A small network was shown many inputs. Here are its activations along a few directions, one row for each input.
Each table varies a few parts of the input and shows all the possible inputs, shuffled.
Descriptions start from the smaller parts, as in this example, which fits no table here: one of 4 places along a line, together with either a single point or one of 11 places around a ring or (one of 2 separate values, together with one of 8 places around a ring).
Shared parts are said once, and a part with two or three values counts as separate values.

Table:
R1: [-16   3  -2   7  -3  -7 -16  25 -39 -11 -19]
R2: [ 19 -31 -19   0  43  11  29 -41  76  19  13]
R3: [ 25   4  10  -2 -14  -3   6 -16  15   9  22]
R4: [ 25  11   2   7 -24  -8  -9   2   3  15  31]
R5: [ 13   7  -2  -2 -37 -17 -18  -8  -7  17  26]
R6: [-33   0  -4 -13  -5   2  -2  11 -17 -25 -33]
R7: [ -5   0   4   4  18  17   4  21 -16  -2 -27]
R8: [-11 -19 -22   4  87  22  37 -20  43   6 -27]
R9: [-13   8   1   2   0  13 -10  33 -21  -8 -20]
R10: [  3   5   9  -3 -38 -19  -8  -8  -4   5  28]
R11: [-11   8   2   4  17   8  12  10 -16 -13 -28]
R12: [  5  -2   4  -3 -34 -13   1 -17   8   2  21]
R13: [ 27   0  13  -2 -12  11 -10 -13  16   9  26]
R14: [-29   7   5  -4   2 -17 -16  20 -40 -23 -13]
Question: Changing only one part turns R9 into R4. The same change can be made to R11. Which row results?
Answer: R3
Question: What do these inputs look like to the network?
Answer: one of 2 separate values, together with either a single point or one of 6 places around a ring
Question: Which other rows does R10 become when the choice among 2 separate values takes its other values? List them by row number.
Answer: R14

Table:
R15: [-44   9  -3 -14 -13 -15  -1   5 -35 -22 -28]
R16: [-14  14   3   7  10  10 -14  29 -39 -11 -21]
R17: [-17  -6  -5  -1 -22 -29 -13  -1  -7   1  17]
R18: [ 10   2   6   9  -4  -2 -18  28 -21   7  -5]
R19: [ -1 -35 -35  -7  76  10  46 -57  91  17   5]
R20: [ 21 -30 -27  17  90  46  45 -25  83  23 -10]
R21: [ 46  13  27   9 -30  12  -3   4   0   9  13]
R22: [ 19  10  15 -10 -46 -13  -2 -23  10   2  33]
R23: [ -2  -2   6 -11 -34 -24 -11 -15  -2   0  30]
R24: [-34  -1  -8 -19 -15 -21 -17   0 -30 -15  -4]
R25: [ 34   6  15  10 -17   5 -10  21  -9   8  13]
R26: [-19  18   5   9   4  21  -4  33 -42 -20 -42]
Question: Changing only one part turns R19 into R20. The same change can be made to R24. Which row results?
Answer: R16
Question: What do these inputs look like to the network?
Answer: one of 2 separate values, together with either a single point or one of 5 places along a line

Table:
R27: [-16 -10 -22   4  -5 -14 -29   6 -27 -21  10]
R28: [ -5  11   2  -1 -10  12  30 -33  37  -8 -26]
R29: [-40  22   8  -8 -34 -45 -10   7 -28 -25   4]
R30: [ 43  32  29  11 -84 -11 -30  34 -70  -6  27]
R31: [ 27 -34 -43  11  74  28  24 -14  58   5   1]
R32: [-10  -8   1  -2  45   3   1  27  -7  16 -14]
R33: [ 68   2  -3  20  18  45  16 -27  53  45  21]
R34: [-67  -8  -3  -7 -24 -44  11 -28  17 -14  18]
R35: [  3 -30 -21 -14  88   4  39 -60  84  18  -6]
R36: [-13  50  41 -21 -58  22  -3  27 -67 -35 -27]
R37: [ 52   3  15  -3 -16   5 -10 -15  23  35  37]
R38: [-20  30  34  13 -24 -14 -31  78 -69 -23 -28]
R39: [ 11   2  -1 -17 -25 -16 -54  41 -68 -27   1]
R40: [ 32 -21  -6   2  46  28  44 -25  62   1 -42]
R41: [-36   8  12  17 -12  -4 -22  40 -50  -5  -8]
R42: [-52 -17 -29 -10  15 -31  44 -58  61  10  25]
R43: [ -6  -2  19 -21 -36  -2 -14  -4 -40 -13 -18]
R44: [ 35   3  23 -13 -59  -3 -34  11 -39  22  39]
R45: [ -4  -9 -26  31  68  48  31  11  35  29 -40]
R46: [ -3 -22 -32   8  34 -12  -3 -19  35  -3  25]
Question: Changing only one part turns R33 into R45. The same change can be made to R37. Which row results?
Answer: R32
Question: What do these inputs look like to the network?
Answer: one of 4 places along a line, together with one of 5 separate values
Question: Which other rows does R34 become when the place on the line of 4 takes its other values? List them by row number.
Answer: R29, R35, R42
Question: Which other rows does R43 become when the choice among 5 separate values takes its other values? List them by row number.
Answer: R27, R34, R41, R44
